Each row below holds a small network's activations on one input, seen along a few directions.
In each table, some parts of the input vary, and every possible input appears once, in random order.
Descriptions start from the smaller parts, as in this example, which fits no table here: one of 6 places along a line, together with either a single point or one of 9 places along a line or (one of 2 separate values, together with one of 5 places around a ring).
Shared parts are said once, and a part with two or three values counts as separate values.

Other details of the inputs vary at random and push rows far along two fixed directions, the same in every table; ignore that.

Table:
r1: [-20  14   0  18 -27 -28 -41 -34  24 -55 -33 -22]
r2: [ -6 -66  -1 -61   3  11  51 -19  16  15  -8  29]
r3: [-20 -84  11 -33  22   6  22  -3  36  31 -14  37]
r4: [ -2  21   5  27 -29 -48  14 -38  45 -32 -30 -41]
r5: [-21   4  -8  14 -25 -24 -43 -41  20 -60 -23 -38]
r6: [-13 -58  14 -44   2  15  54 -16  29  27  -8  37]
r7: [ 14  12   0 -14  30   2 -15  18   3   8  -8  -1]
r8: [ 37  54 -11   5  43  11 -38  35 -26  11  16 -43]
r9: [ 1 -1  7 -8 31 13 -9 13 16 18  2 -1]
r10: [ -9  16   8  30  -5 -37  -1 -24  54 -61 -12 -20]
r11: [-18 -85   4 -36   0  22  13  -7  -2 -11   6  49]
r12: [ 18   6   3 -26   6   3  26   5   0  14  -9   8]
r13: [ -8 -61 -12 -53   6  15  37  -9  28  23 -28  44]
r14: [-19 -67  -9 -42 -17  30  16 -13   3  21 -25  50]
r15: [ 32  53 -26  15   2  32 -40  25 -52  17  12 -38]
r16: [ 39  16 -11   3  36  36   2  51 -29  73  12  -4]
r17: [ -2  18 -29   4 -18 -32  -4 -41  42 -47 -34 -46]
r18: [ 44  22   5  -9  52  28  -1  63 -36  30  27  22]
r19: [-20 -57  13 -51   4  -2  54   7  21   8  -2  51]
r20: [ 29  51 -11  43  -1  25 -37  32 -43  36   6 -34]
r21: [-36 -75  22 -17 -20  10  36   4   1  21   6  45]
r22: [ 17  15   3 -12  14  40  -4  54 -68  34  46   4]
r23: [  0  11  -7  15  -4 -43  -5 -29  40 -75 -14 -30]
r24: [-17  -4  19   3 -11  17   9  17 -16   7  21  13]
r25: [-22  31  11  23 -22 -44  16 -21  48 -51  -7 -31]
r26: [  3 -12  13   8 -18  15   7   1 -20  27  -1   2]
r27: [-26 -77  19 -19  -1  27  16  -4  10   2   7  57]
r28: [-10  -9  11   3   8  27 -29   8  -9  15   5   5]
r29: [ 31  44  10  53  13  14 -39  45 -43   9  27 -19]
r30: [  7   0   6 -15 -17  18   5   1 -25  12  -5  13]
r31: [ 32  66  -4   7  24   1  -2  46 -35   4  35 -37]
r32: [-10  16  -6  11 -47 -25  -9 -49  10 -55 -21 -39]
r33: [-21  18 -11  31 -42 -12 -21 -42  29 -38 -31 -31]
r34: [-10  26 -14  21 -19 -27  -1 -38  55 -36 -34 -38]
r35: [-31 -87  14 -20  -2  19  -1  -8  11  27 -11  41]
r36: [-18  23   9  27 -47 -20  -6 -46  22 -43 -22 -31]
r37: [ 32  13   8   0  28  42 -21  57 -59  26  30  28]
r38: [ 43  52   7  43  36  -1 -19  51 -20  12  25 -25]
r39: [ -3  37 -42  -2  29 -53  12 -36 -24  40  44  34]
r40: [-40  41 -41  32 -23 -81 -12 -89  -9 -26  13  11]
r41: [ -1  -5  14   3   7 -10  29  26   6  19  14   3]
r42: [ 21  67   8  22  -2  11 -21  47 -54   4  27 -16]
Description of these inputs: one of 2 separate values, together with either a single point or (one of 4 places along a line, together with one of 5 places around a ring).
Changing only the choice among 2 separate values turns r37 into r18. The same change can be made to r29. Which row results? -> r38
Changing only the choice among 2 separate values turns r14 into r13. The same change can be made to r26. Which row results? -> r4
Which other rows does r27 become when the place on the ring of 5 takes its other values? List them by row number. -> r24, r28, r33, r36

Table:
r43: [ 10 -10  12   0   0  47 -13  35 -41  35  13  13]
r44: [ 20  11  -7 -11  22  17  13  24 -34  50  23  18]
r45: [-33 -19  -8  10 -27 -30  -6 -49  13 -29  -7  11]
r46: [-17 -70  17 -30  -9  15  30  -5  27   3 -20  31]
r47: [ 13  50  10  35  -8  -8 -21  18   2 -31  -1 -48]
r48: [ 28  60 -14  13  18   8 -12  20 -38  38  20 -17]
r49: [-23 -11 -15  -3 -10 -34   4 -49  31 -21 -17   0]
r50: [ 14  47   9  33   0  -6 -27  21   2 -28  -2 -38]
r51: [ 14  69 -10  32  -2 -31 -12  -5 -10 -20   9 -39]
r52: [-19 -66   5 -30  -2  16  12 -15  29   3 -23  22]
r53: [-23  -2  -8  12 -17 -53   5 -50  40 -46 -17  -8]
r54: [ 21  -7  12 -12  20  39   5  45 -26  31  13   5]
r55: [ 15  69 -12  32   4 -33 -20  -5  -8 -22   7 -32]
r56: [ 19  -5  13  -9  25  38  -2  45 -21  26  15  13]
r57: [ 22  51  -4  28   0   1 -34  14  -3 -19  -9 -44]
r58: [ 16  14 -12 -17  24  21   7  18 -36  50  23  11]
r59: [ -5  44 -11  31 -22 -21 -22 -20 -22 -19   9 -22]
r60: [ -5   7  -9   3   0   4 -13  -2 -33  15  18  19]
r61: [-18 -63   6 -35  -7  17  16 -15  26   2 -23  22]
r62: [-18 -74   5 -32  -1  16  16 -10  29   4 -19  28]
r63: [  9  64  -7  39   6 -35 -21  -1  -4 -21  14 -34]
r64: [-32 -14  -5   9 -38 -28   3 -48  11 -24 -11  10]
r65: [ 11  38   1  23 -13   0 -21   0   8 -16 -19 -42]
r66: [-17 -23   0  -5 -18  -7  -4 -28  38 -32 -34  -8]
r67: [-20  -9 -14  -6 -17 -35  10 -45  30 -24 -15   1]
r68: [-28   2  -4  12 -20 -53   8 -44  41 -49 -15  -3]
r69: [-18 -47  11 -11 -21  25   1  -2  -6  -1  -6  18]
r70: [ 15  25  -3   2  15   0   8  15 -24  27  18   5]
r71: [ 11   8   1 -11  25  14  16  31 -34  41  34  19]
r72: [-23 -79  12 -25  -6  35   4   1  -5  16  -3  44]
r73: [ 24  -4   9  -9  15  40   3  41 -24  37   6   5]
r74: [  6   9  -4   1  20  -5   5   7 -11  16  21  12]
r75: [  8  11  -5  -7  14  -5   8   6 -15  15  16   9]
r76: [-16 -68   7 -26  -2  12  17  -9  28  -2 -19  26]
r77: [ 15   1   2  -5   7  27  -4  24 -11  15   0 -11]
r78: [-21   3 -12   6 -25 -50   8 -52  38 -44 -21 -10]
r79: [  9  12 -11  -6  10  -2  11   3 -17  19  13   5]
r80: [-14 -24   3  -1 -18 -12   0 -22  38 -38 -31  -6]
r81: [ 13  66  -7  31   0 -26  -9  -1 -10 -16  15 -33]
r82: [ 21 -10  11  -8  28  35  -5  43 -22  30  13   8]
r83: [ 20  11 -11 -13  30  15   5  24 -34  42  24  21]
r84: [ 14  48  13  36  -8  -5 -19  21   2 -21  -3 -42]
r85: [-15 -25   8  -1 -16 -14   2 -20  38 -41 -28  -4]
r86: [  0  13  -7   4  -1   6 -13   2 -39  19  23  13]
r87: [ 22  53   1  31  -7  -6 -29  11   0 -28  -9 -49]
r88: [-16 -24  13   0 -20 -13   6 -19  39 -40 -21  -5]
r89: [ 20  54  -2  29  -7  -5 -33   9   1 -25 -10 -52]
r90: [ 18  12 -13 -15  24  19   9  22 -35  47  25  12]
r91: [ 23  -5   6 -11  16  42  -1  40 -24  42   6   4]
r92: [-20 -46   3 -27  -1  -6  39 -16  14  16   4  43]
r93: [-31 -19   6  18 -43 -17 -20 -39  29 -58 -31 -11]
r94: [10 -6 12  2 14 19 -5 25 -2  5  6  0]
r95: [ 17  49   9  32  -6  -2 -19  18   0 -26   0 -44]
r96: [-12 -63  15 -32  -1  16  22   1  20   1 -13  28]
r97: [-27 -30   9   6 -38  -5 -12 -29  19 -40 -22  -2]
r98: [-17 -54 -10 -44  14  10  27 -17   3  33   0  50]
r99: [ 23  54   0  19  19   0  -4  32 -35  29  30 -10]
r100: [ -8 -39   5 -23  -5  22  11  -3  13   7 -17   8]
r101: [ 23  -6   7 -13  18  42   3  42 -26  34  10   4]
r102: [ 16  11  -3 -10  31  14   8  28 -31  38  31  25]
r103: [-23 -48   4 -31   4  -9  33 -13  13  11   7  42]
r104: [ 20  -4  17  -7  17  40   6  46 -22  35  14  10]
r105: [-22  -1 -14  12 -19 -51   4 -53  40 -43 -20 -10]
r106: [-16 -55   3 -39  11   4  38  -7   5  25  13  53]
r107: [ 14  50  11  34  -5 -10 -26  18   3 -32  -1 -45]
r108: [-18 -47 -12 -35   6  -4  25 -22  13  16  -3  41]
r109: [ 9 -3 14  5 16 18 -8 32 -6  7  9 -3]
r110: [-23  -2 -17   9 -19 -49   0 -55  41 -39 -21 -11]
r111: [  7  53 -17  18  -3 -26 -17 -19  -2 -12  -1 -30]
r112: [  8  14 -12  -5   8  -1   7   1 -14  27   9   5]
Changing only one part turns r69 into r59. The same change can be made to r52. Which row results? -> r49
Changing only one part turns r48 into r65. The same change can be made to r98. Which row results? -> r66
What is each input in this table made of? -> one of 2 separate values, together with one of 5 places along a line, together with either a single point or one of 6 places along a line
Start at r53 and move only the place on the line of 5, one step at a time. The first step leads to r55. Which rows follow, in order? -> r75, r51, r70
Which other rows does r73 become when the place on the line of 6 takes its other values? List them by row number. -> r46, r65, r84, r91, r104
Which other rows does r105 become when the choice among 2 separate values takes its other values? List them by row number. -> r76
Which other rows does r96 become when the choice among 2 separate values takes its other values? List them by row number. -> r75
List by row number the other rows that have the choice among 2 separate values and the place on the line of 5 in common with r88. -> r61, r87, r89, r96, r97, r107
List by row number the other rows that have the choice among 2 separate values and the place on the line of 5 in common with r95. -> r47, r54, r69, r77, r100, r101

Table:
r113: [-16 -25 -16 -21  16 -17  31 -21  -2  40  17  42]
r114: [  0  80 -16  45  -5 -50 -22 -19 -27 -23  32 -24]
r115: [  6  26  11  23 -11  -5 -12   4  13 -24 -13 -26]
r116: [-12 -31 -17 -35  14 -12  36 -24  -6  37  17  51]
r117: [ 18  61   0  37  -2 -17 -33   7   5 -35  -7 -58]
r118: [-44 -58   3  -1 -49 -28   8 -63  58 -61 -45   3]
r119: [ 36  12  12 -10  32  51  -1  65 -47  54  27   6]
r120: [ -8 -48  13 -28   1  19  25   8  10  14  -6  21]
r121: [-49 -59   3  -7 -49 -27  12 -66  63 -58 -43   1]
r122: [-10 -58  10 -29   8  20  14  10  15   9  -8  31]
r123: [ 34   3   8 -14  39  48  -8  60 -41  49  25   8]
r124: [ -5 -50  11 -23  -1  21  24   9   9  11  -6  25]
r125: [ -2  15   1  16 -16  -2 -19  -6   0 -19 -11 -26]
r126: [ 15  65   2  48 -15  -5 -45   5  -9 -30  -8 -50]
r127: [-11 -51   8 -24  -6  24   7   0  -2  13  -7  25]
r128: [ 21  60  -2  42  -3 -15 -34   8   4 -38  -7 -54]
r129: [-46 -59   5  -5 -48 -27   6 -57  58 -58 -45   7]
r130: [ 32   3   6 -16  42  54  -4  62 -41  56  30   9]
r131: [ -9 -55  14 -28   0  22  23  13  11  15  -7  32]
r132: [ 11  84 -25  40   2 -52 -16 -24  -9  -8  14 -35]
r133: [ 14  85 -28  27   2 -46 -13 -22 -16 -12  16 -29]
r134: [ 33  10  10 -12  33  54   3  64 -44  58  30   6]
r135: [  2  46 -26   3   5 -36   6 -24 -13  -3  14  -1]
r136: [ -7 -57  13 -28  12  26  14  11  12  14  -7  34]
What is each input in this table made of? -> either a single point or one of 5 places along a line or (one of 3 separate values, together with one of 6 places along a line)
Which other rows does r134 become when the choice among 3 separate values takes its other values? List them by row number. -> r121, r130
Which other rows does r126 become when the choice among 3 separate values takes its other values? List them by row number. -> r115, r136
